Each row below is a small network's average activation on inputs in which a field has the value named, seen along a few directions.
Related values have similar rows: they may be neighbours, one step apart, or belong to one group.
In the rows, zero is written as 500.
Random noise pushes rows far along 7 fixed directions. That doesn't count. These rows show it; they differ only by the noise:
[636 257 432 524 374 567 564 608 447 610 624 776 418 401  68 168 467 342
 447 502 459]
[374 419 479 561 383 523 658 134 368 499 422 318 190 331 763 584 381  12
 372 763 461]
[610 392 431 526 326 398 550 653 428 689 516 511 476 489 190 637 432 558
 263 633 477]
[504 373 578 590 420 410 457 672 528 716 613 350 379 493 437 841 482 460
 233 497 495]
[520 403 620 375 437 319 693 370 475 498 397 392 477 406 474 498 675 528
 449 466 381]
[604 348 503 481 487 587 581 609 491 546 695 643 432 392 323 428 425 372
 481 570 348]
[506 616 737 307 527 374 485 422 595 399 362 472 694 554 703 238 828 715
 705 138 719]
[416 595 330 656 469 479 293 698 478 568 557 402 640 764 519 701 439 548
 147 558 632]
[514 371 495 425 566 556 669 420 473 376 615 584 482 404 462 311 540 327
 506 557 232]


DAV, 11 values:
kanav: [424 431 415 676 530 548 398 310 410 439 433 414 340 523 580 511 456 278
 518 570 496]
rezu: [303 580 665 257 518 165 766 128 560 358 132 191 560 344 776 662 815 794
 580 329 402]
revo: [394 555 559 472 628 587 545 470 564 422 628 462 494 462 832 562 549 370
 579 415 402]
butul: [471 502 395 563 576 516 562 334 446 383 357 516 427 452 487 580 375 445
 622 729 259]
fad: [420 555 394 600 603 724 286 415 535 428 485 602 432 490 640 472 360 401
 631 533 560]
degen: [475 666 456 594 607 469 363 466 542 396 429 437 632 757 557 418 584 655
 550 437 568]
sonok: [375 440 713 405 488 451 554 284 581 440 438 426 444 427 589 210 714 387
 558 236 679]
mivud: [436 298 610 469 554 360 602 686 647 599 590 472 490 447 262 578 795 680
 340 159 224]
kogap: [389 355 739 551 638 383 522 536 604 507 599 316 399 529 589 608 733 320
 432 262 373]
tigod: [512 212 422 606 517 515 492 506 437 459 570 597 423 571 123 185 591 269
 374 453 345]
razu: [480 493 602 559 558 491 422 593 562 655 490 374 371 397 605 841 393 670
 563 407 559]
The values of DAV form a ring.
Going along DAV from kogap by way of its neighbour tigod, in what order are rezu, revo, butul, degen met?
Answer: degen, butul, rezu, revo
How many steps from neighbour to neighbour lead from kanav to fad, at the fewest?
Answer: 2

BOP, 11 values:
nuniz: [581 394 536 573 356 522 470 366 390 584 427 588 350 464 367  36 540 183
 540 417 772]
tefus: [537 344 348 474 298 544 616 533 421 624 521 626 437 377 154 411 364 411
 245 677 438]
kag: [392 678 372 564 700 509 460 373 449 268 424 333 574 649 805 742 424 518
 503 728 293]
vad: [666 336 882 344 216 124 557 683 614 952 265 389 357 232 259 836 735 964
 581  83 768]
fel: [455 536 199 608 444 619 631 393 293 430 588 455 517 613 503 502 261 233
 232 954 375]
vute: [379 525 539 396 495 311 699 326 485 401 353 269 593 560 597 573 643 525
 239 587 323]
lere: [560 547 667 494 563 426 365 466 546 460 488 428 549 610 587 407 659 541
 641 324 636]
fum: [635 528 654 451 435 521 573 363 473 521 417 456 279 352 584 644 398 398
 779 672 530]
tafor: [319 454 546 439 556 558 521 342 575 384 485 546 485 392 679 190 681 349
 549 221 550]
togi: [279 471 295 746 384 457 366 451 443 623 338 371 379 588 481 697 455 431
 227 509 667]
bekad: [488 624 302 515 483 515 515 377 437 415 381 643 565 510 524 423 380 547
 638 646 508]
The values of BOP form a ring.
Going along BOP from kag by way of its neighbour fum, in what order are nuniz, vad, fel, togi met?
Answer: nuniz, fel, vad, togi
Name the neighbours of tefus, in listed order.
Answer: vute, tafor
